These are the activations of a small network on made-up records, seen along a few directions, one row for each record.
Each row is followed by the record's values for the fields M, Y, K, Z, P, E.
A field that a record lacks is written none.
The largest differences between rows may come from other fields.
Strong random noise was added to every row along 23 fixed directions; ignore it. To show where, here is one row again and again, with new noise each time:
[ 509   43  -69  -36 -403 -145   76 -584 -400  -77  397 -113 -191 -229
  -44    1 -300 -232   64 -198  362  262 -143 -156  355 -123   25   84
  146  403   87  144 -346   14  -92  246  -73]
[  92  -17  209   -8 -153  201  -29  -15 -656  275   21   45 -243  321
    0  110    5 -303   88  262  294   43  377  203  172 -613 -118   26
  -91  414 -461  228  -70  -99 -459  219  -80]
[-433 -105  237  184  -92 -358  100   18   53   91  -51 -560  452 -619
 -276  139 -252   23    2 -242  -51  323  191  -50  -45  286   79 -590
 -342 -142   37 -367  167 -120 -406  232   43]
[-419  543   -9 -319   63 -223  239  411  -22  297   81  115  309  136
  271   22  204 -109 -461  108  -85 -459  244  369   37  -36 -515 -197
   91 -419   -1  -33  -19  -83   89 -308  108]
[  65   69  418  438 -266 -212 -713  -11  362  114  343  422 -292 -104
  325 -519 -105 -205 -149 -182  152 -265  600  -10 -182 -209 -362 -176
  135  153 -171 -117  395  444  453  203 -558]
[-290 -400 -262 -275  -63  -72  132  405 -187  228   85  -77   58  -75
  143  185 -650  -59  259   66 -516  384 -133  -90   30  551 -242 -147
 -392   91  516   98  513   38 -303   16  533]
[ -86 -248  149 -187 -286 -172  -41  420  245 -146 -109  120   40  -39
  189   78 -250  -52 -334 -501   17  182 -289   95 -339   20 -351 -611
 -170   89  390   69   53  231  244  -29  562]
[ 257 -184 -472  124 -479  293  305  413   -8  -20 -178 -333  119  143
   74  384  165  -33   74  331  -93  121  -66 -245 -263  -61 -103  163
 -103  -70  359  446 -219   60   -9 -493  411]
[ -19  296 -147  298  -57 -208  -47  166  138  -72 -284  219   98  -20
 -170   57   24 -138  246  191  571  238   48 -114 -242  -87  308   16
  183 -301 -308 -207    7 -361 -193  505 -123]
[ 300  347 -205   -5   14   30 -148  555  -75  282  227  477 -221   56
  161  -58  192 -202 -187  209   46 -144  251  211  -69  104 -231 -154
  -79 -165 -227  199  369  -48  -20  104   90]
[-275 -176 -140 -279 -119 -283  -77  506  -70  -89  121  498  -31  378
 -181  137  250 -204 -122   77  553  476 -110  142  -91 -272   -2 -438
   21 -146 -391  -96  252   98 -476  642  -72]
[  20   90  294  732 -329  307  119  -25  461 -208 -160 -499   90 -297
   58   24  -44   -1  -13 -450 -192 -267  -61 -154  -86 -221  306 -361
  407 -124  241   30 -254  290   99 -119  279]
[ 246  -54 -212  238  296 -182 -252  155  -98  106  232  206   49  209
  191   34  236   52   73  271 -276  169  271  -82  -61  -54  -15 -415
 -179   56 -314  169  151  219  -66  198  -88]
[  75  524 -557  186  454 -197 -395  -29   81  -33  318  299   33  162
 -323 -223 -591 -122  787  291 -230  416 -307 -145  164 -330 -267 -132
  154  -44  569 -207  458 -395 -221  -59  -83]
[-273  153  278  389  206 -168  167 -620  328    1   28  304  206  176
  622 -297  -80 -261  285 -371 -797 -395   83 -196  331 -385   39  408
  688  -77  215 -257 -249  387  629   52  -79]
[  59  409  -44  394 -182  160  107  404 -231  148  294   52   52 -346
  -92   14 -524   24  476 -149  159  443  -93 -246  538  145   84  381
  298  209  538 -207  131 -206 -111 -339 -306]
[-418  451  -51  344  311  707 -263  364   57   63  -49 -196  130   37
   36  -68  340  249 -242   23  199 -310  -52  294  -72 -282   49 -109
  -60  -84  234 -210  183   19 -388  -37 -322]
[ 257  651 -132  -22  260 -209  236 -461  153 -143  -19  279   78 -551
  248 -227  360 -197   21 -210  432 -199 -145  136  223  216  200  408
 -167 -170  315 -483 -240  -67  315  409 -163]
[  23 -103 -128  152 -248 -252  172 -230 -376 -215 -354  195 -162   33
 -149   36 -268 -555  220 -356  -62  547 -225  -88   40 -497   23  220
 -198   89 -457 -109  846  549 -311   56  367]
[-324  343 -416  321 -218  211 -250 -494 -781 -375 -349 -116  244 -190
  124  167 -252  152 -496 -436  253  414 -367  -13   88 -312 -102 -324
 -222  116   76 -332  151   62 -247  475 -138]
[  56 -174  -19   25   59  272  247    3 -529 -229   68  -92   83 -353
  235   -1   64  430 -398  128  -51  192   10 -107  297  579  204    8
 -253 -438   13 -118  316  383 -229   48 -412]
[ 150  754  169  318  390   54 -255 -145   17  421   35 -221  435    4
  -26 -193  185   64 -414 -159  441   -9 -111  298 -302 -513  -25 -139
  187  143 -206 -248 -281 -254  -33  145 -539]
[-247 -425  158  337 -302  446  455  -46 -363 -407 -445 -287  317  -15
  173  301 -229  333  194  210 -312   91  251 -669   15  106  174  552
  220 -571  192  205 -415 -268  -13 -518  -78]
[ 262  298 -154 -107 -226  -31   90 -212 -241  202 -149  250 -256 -254
 -115   -6  231 -174  -55 -396  295  -24 -259  366  333  101  395  174
 -145  404 -295 -305  149    3   25  545  194]
[  61  -72 -384  -18 -540  305   42 -548  -70  115 -169 -672  222 -109
 -231  -21  161 -175 -608  626 -235 -216  172  101 -272 -448 -484   95
   19 -522  192    7  158 -118 -185 -168 -231]

[ 485    8  123 -540  195  -47   39 -623 -204  603  -76 -433  133  288
  -16 -424  313  233   42  697   33 -454  236  211 -748  375 -155  170
 -819 -363 -473  135 -231  -75  247  211 -399] : M=m1, Y=y2, K=none, Z=none, P=none, E=e1
[-332 -179  -95  139   86 -329 -206 -182  -79  -33 -191  -26  198 -497
  347  182 -282  -28 -168  -40 -150   91  454 -190 -104  423 -178 -112
 -342  152   87 -135   28 -241   75  341   24] : M=m1, Y=y1, K=none, Z=none, P=none, E=e2
[ 150  133    9   84 -160  152 -234 -564 -159   32 -180  -97   88  373
 -195 -269  215   55  -43   74 -227 -171  -46  169 -234 -709 -300 -233
 -126 -166  -46 -127  -92   34  260  -51 -219] : M=m1, Y=y2, K=none, Z=none, P=none, E=e1
[ 185  135   81  293 -155 -145  206  283  -73  513  -46 -495  320   75
 -250   67  244  477   70  288 -320  132  157  105  159  176  275 -413
   85   67 -480 -182  -68  293  247 -330 -416] : M=m1, Y=y1, K=none, Z=none, P=none, E=e1
[-102   55  -69  -31  154 -505   44 -120  388 -251  -18 -165    2 -123
 -348 -117 -368  -62  196   44   11   61  -64 -163   55  -31  -30   51
  260 -205 -146 -117  575  255 -107 -523  -33] : M=m1, Y=y2, K=none, Z=none, P=none, E=e1
[-708 -341  -39 -164 -234 -436  104 -391   94 -267 -201   73  324    1
   78  179  382 -215  -96 -426 -662 -160  280  -98   78 -214 -381  -81
 -350 -235 -124 -232  143  307  292  -82  280] : M=m2, Y=y2, K=none, Z=none, P=none, E=e2
[  97 -295  698  211 -194  188   15  439  138   65  -27  470 -215   65
  -39 -138   79   40  608  -42  -55  101  284  -90  140  114  272   36
   30 -139  -18 -139 -156 -172  291  270 -170] : M=m2, Y=y1, K=k1, Z=z1, P=p2, E=e2
[-197  294   -8  -31 -131  627 -234 -245 -243 -478  321 -389 -280 -138
  -50  -65  205  343 -255 -328  404 -713   23   -4  258 -135 -214  200
 -195  111  270  248 -111  207 -166 -758 -231] : M=m1, Y=y2, K=none, Z=none, P=none, E=e2
[-254 -254  551  342   61  417   65  462   85  142 -107  -82    7   91
   93  201 -290  222   -4 -162 -194  -11   59  -39  141   38  407 -143
  603  114  -69  120 -217 -215 -198   16  116] : M=m2, Y=y2, K=k1, Z=z1, P=p2, E=e1
[-105   32 -424  260  -15   24 -330  -24   60  -55 -258 -410  165 -212
 -162  170  -16   73  147  197  356  111  119 -269 -474   55  -24  396
 -467  183  120   79  105 -328 -230 -271  -25] : M=m1, Y=y1, K=k1, Z=z1, P=p2, E=e2
[-346  181  -99   -7 -614  112  121   72 -289  123  344 -486  222 -193
 -538   65  112  101 -394 -359  114   35 -137   42  110  122   48 -429
   94 -414 -223 -110  133   40 -475   15 -171] : M=m1, Y=y2, K=k1, Z=z1, P=p2, E=e1
[-319  -63 -157  -61  184 -445 -124 -426 -135 -409 -436  477  -19  278
  259    9  109 -272  420  490  127  -34  508 -118  -66 -483 -322  209
 -351  -65  -43 -172 -129 -162  163  192  -28] : M=m1, Y=y2, K=none, Z=none, P=none, E=e1
[-266  248  268   26  469   56 -209  -16   26  151  403 -180  335  106
  217 -105  516  515  115 -239  532 -207   61  -61 -190  454  415  -52
 -303  146 -267  -41 -746  -33  -35  443 -630] : M=m1, Y=y1, K=k1, Z=z1, P=p2, E=e2
[  86   25  434  -66   26  490  212    9  -52  256   20 -183   55 -411
 -498  -58  479  169  -26 -453 -299 -379  145  161  153  223  250  213
 -296 -252 -185 -126  -25 -423  -55 -245   -3] : M=m2, Y=y2, K=none, Z=none, P=none, E=e2
[-158  538 -144  267 -123 -422 -185 -333 -337 -235 -656  370   81   13
 -125   45 -346  151    5  -93  174  -71  138 -166  -54  -52  105  118
  324 -287 -676 -194   49 -601  285   40   12] : M=m1, Y=y1, K=none, Z=none, P=none, E=e2
[-162   34  637  491   25  198  174  366  -69 -125 -312   93   81 -375
  263  132 -420   10 -287 -115   52  116  374 -149  276 -108   40  148
  574 -130  -43 -139  116 -116   39 -313 -285] : M=m1, Y=y2, K=k1, Z=z2, P=p2, E=e1
[ -21  492 -323 -225  -54  -22  -45 -580  -40  -91 -185 -158  -91  -32
 -315 -215 -255   31 -167  108  207 -177 -414  327  310 -359  -95  313
  412  241  277 -368   54 -194  103 -287 -176] : M=m1, Y=y1, K=none, Z=none, P=none, E=e2
[  54  -41   68  243 -534  -58   46  428   33 -106  196 -325 -218  279
  214  297 -588  -56   60  141  486   98  -43 -194   50 -134   -1 -475
  681  286   13  517 -282  328 -227  -78  216] : M=m1, Y=y2, K=none, Z=none, P=none, E=e1
[-116 -244  588  307 -556  503  113  341 -218    5 -119   -2 -108 -114
  101  155  -17 -188  172 -316    6  -57  435 -194 -158  -16  -55  -65
 -218 -175  -40  253 -320 -204  -30  104  217] : M=m2, Y=y2, K=k2, Z=z1, P=p1, E=e1
[-150 -436  109 -351 -157 -235 -164 -245 -285   97  424  189  169  -25
  101  -30 -343  -32 -132  -39  229  590   59 -269   -4  178 -301  172
    9  191  148  -69 -289 -220   40  431 -575] : M=m2, Y=y2, K=k2, Z=z1, P=p1, E=e1
[ 141 -460  127  177  209  128  -10  489   38   28 -115  146   66  210
  -78  364  318   94  199  268   84  505  141  -86  -92 -161  353 -308
   26  231 -242  134 -436 -285 -202  403  -40] : M=m2, Y=y1, K=none, Z=none, P=none, E=e1
[-501  289 -294  -58  300 -390  -32   62 -265   49  -38  341  305   -2
  -89   62 -338  159  502 -394 -167  402 -277 -193    8  550  199 -249
 -301 -158 -119 -351  207 -295  -83  585  137] : M=m1, Y=y2, K=none, Z=none, P=none, E=e1
[ 298  221 -117  577  294  317 -342  430  348  301 -235 -197 -121  -82
    6   45  338  193   -5  536 -111 -307  398  272 -161 -101  237 -373
  -25  335  -69   36  -17 -123   25  -31  -12] : M=m2, Y=y1, K=none, Z=none, P=none, E=e1
[ 157 -135  271  129 -444 -292  173 -228  336 -459   49 -504  -32  -98
 -846   83 -373  -99  179 -157  402  325 -210 -371  -95 -344  264   35
  686 -285 -364  202 -133 -257 -374 -526   62] : M=m2, Y=y1, K=none, Z=none, P=none, E=e1
[  89  -12  -62 -195   24    9 -140   53  -34 -360 -111  214 -488   81
  377  -10  -59   49  -34   94  657 -408   89  -10 -315  429  118   45
 -270    5 -246  391  -56  191  -18  242  262] : M=m1, Y=y2, K=none, Z=none, P=none, E=e2
[ 114 -127  -20 -432  -96 -350  199   25   72  183 -148  147  221  449
 -233  -60   15  -68   62  140  -35  235 -259   31 -319 -174 -189  162
   87 -260 -156    8  -56 -115  215 -139   43] : M=m2, Y=y1, K=none, Z=none, P=none, E=e2
[-512  108 -356 -333 -109 -129   80  -85  285   69  287 -253  256  123
  -61   60  443  -50  254 -293   10 -277 -219   52   43   22 -106  -24
 -359  150  416 -149 -252  225   23   -7  109] : M=m1, Y=y2, K=k1, Z=z2, P=p1, E=e2
[ -75 -105 -140  160 -393 -115  -81 -359   -2 -307 -179 -263  127 -118
  155   34  128  153 -236 -264 -277 -177   91 -128 -108 -102 -241 -348
 -286   54  152  -12  -84  471  434 -264  126] : M=m1, Y=y2, K=none, Z=none, P=none, E=e2

Which values does each new row have?
[ 361   33 -207  -66 -471  161  119  255  -62   78  688 -137 -257  -77
 -131   39  422 -251    7 -237  152  -83  -78  -31   70  127  -19 -151
 -225    6   64  432 -112  326 -228    7  218] : M=m1, Y=y1, K=k1, Z=z1, P=p2, E=e2
[-107 -228  440   28 -188  406  321  -43 -119  326 -509 -208  -62  -51
   49  255  490  -26    4  306   50 -123  215  590  706 -488  275  190
  -18  652  165 -490 -290  -19    3  184 -140] : M=m2, Y=y2, K=k1, Z=z1, P=p2, E=e1
[  86  618  281  276 -168 -343 -419  -35 -111  522  338  189   40   30
  111 -416  128 -160  100 -467   68  -56  245  209 -154  -13 -270 -292
 -443  172 -502 -230  252  340  381  276 -327] : M=m2, Y=y1, K=k1, Z=z1, P=p2, E=e1
[-133 -198    8 -384  122 -394 -164   31  201  470  -50  167  316   19
  -66 -158 -153  171  -47  101 -234  223  -25  121 -243  380 -211   57
 -179  -18  134 -345  172 -339  320  137 -189] : M=m2, Y=y2, K=none, Z=none, P=none, E=e1
[  72  216 -334  -20 -310 -509    2 -362  173   86 -270 -117 -204 -346
 -698   36   75 -213   67  299  160  -34  230  150  342  -34  240  410
  272  147 -652 -360  520 -221  -37 -173 -145] : M=m1, Y=y1, K=none, Z=none, P=none, E=e1
[ 215  -28 -163 -102 -196 -213  373 -354 -479  157   18 -236  216 -349
  -46   60  -67 -345 -153  -45 -217  509 -114   79  212    4 -176  -79
 -390  -21   91 -218  187  239 -147  240   35] : M=m2, Y=y1, K=k1, Z=z1, P=p2, E=e2
[ -76 -432  199 -523 -165  -32  -27   73 -127  -86   41  134 -199  -33
 -161  -75 -403  253 -371 -202  -68  138 -295   45  -26  482  -58  -20
   69 -127  -69   60  338  -76    0  -51  106] : M=m1, Y=y1, K=none, Z=none, P=none, E=e2
[-276 -279 -377 -366  493 -172  165  158  -82 -311  160   33   58  162
  165  188  -20  413 -155  114 -132   89 -278 -127  235  447  188   88
   74   44   57  130  140  321 -222 -355   87] : M=m1, Y=y2, K=none, Z=none, P=none, E=e2
[ 265  129  421  414  -54  157  -30   27 -245  396    2  239   91  -35
  116 -222 -331   49  229 -277 -534   59  189 -203 -140  292  154  -26
  112 -266 -310   46  -14 -320  305  291  -72] : M=m1, Y=y1, K=k1, Z=z2, P=p2, E=e2
[ -80 -536  520 -243   12   29  892  592  267   33 -442  -71  121   18
  439  231  -29 -296 -357  270 -384   54   -3  135   10   22  -83  327
  299 -423  162  118  203  474   39 -526  451] : M=m2, Y=y1, K=k1, Z=z1, P=p2, E=e2
[ 300 -111  -34  307  114  177 -127 -116   86  -46  664 -225 -157 -298
  433 -133  301   44  285 -230  -32 -115  161 -324  -38  594  215   31
 -584  149  110  289  -40  698  -46  270 -124] : M=m2, Y=y2, K=none, Z=none, P=none, E=e1
[ 138  557 -339 -163  158   61 -350   10   35 -115  108  -29 -190 -162
 -104   95    5 -165  147 -129  243 -317  -25  128 -218  -44 -413  -82
 -492  286  343  330 -249 -633  -33 -247  572] : M=m2, Y=y1, K=none, Z=none, P=none, E=e2
[ 174  136  -45  153 -367   70   32  113  203  243 -135 -488  -34   66
 -313 -106 -196 -263  120  139   26  109 -158  120 -432 -286 -198 -226
  -77  -47  -31   51  313  263  -80 -144  104] : M=m1, Y=y1, K=none, Z=none, P=none, E=e1
[-841  -48 -102 -118  365  216 -270  395 -222  154    0  144   85  408
  435  183 -479   86  358 -312 -103  -30  -42 -155 -169  139 -207  438
 -223  581  344  263  -61 -274 -235 -238  354] : M=m1, Y=y1, K=none, Z=none, P=none, E=e1
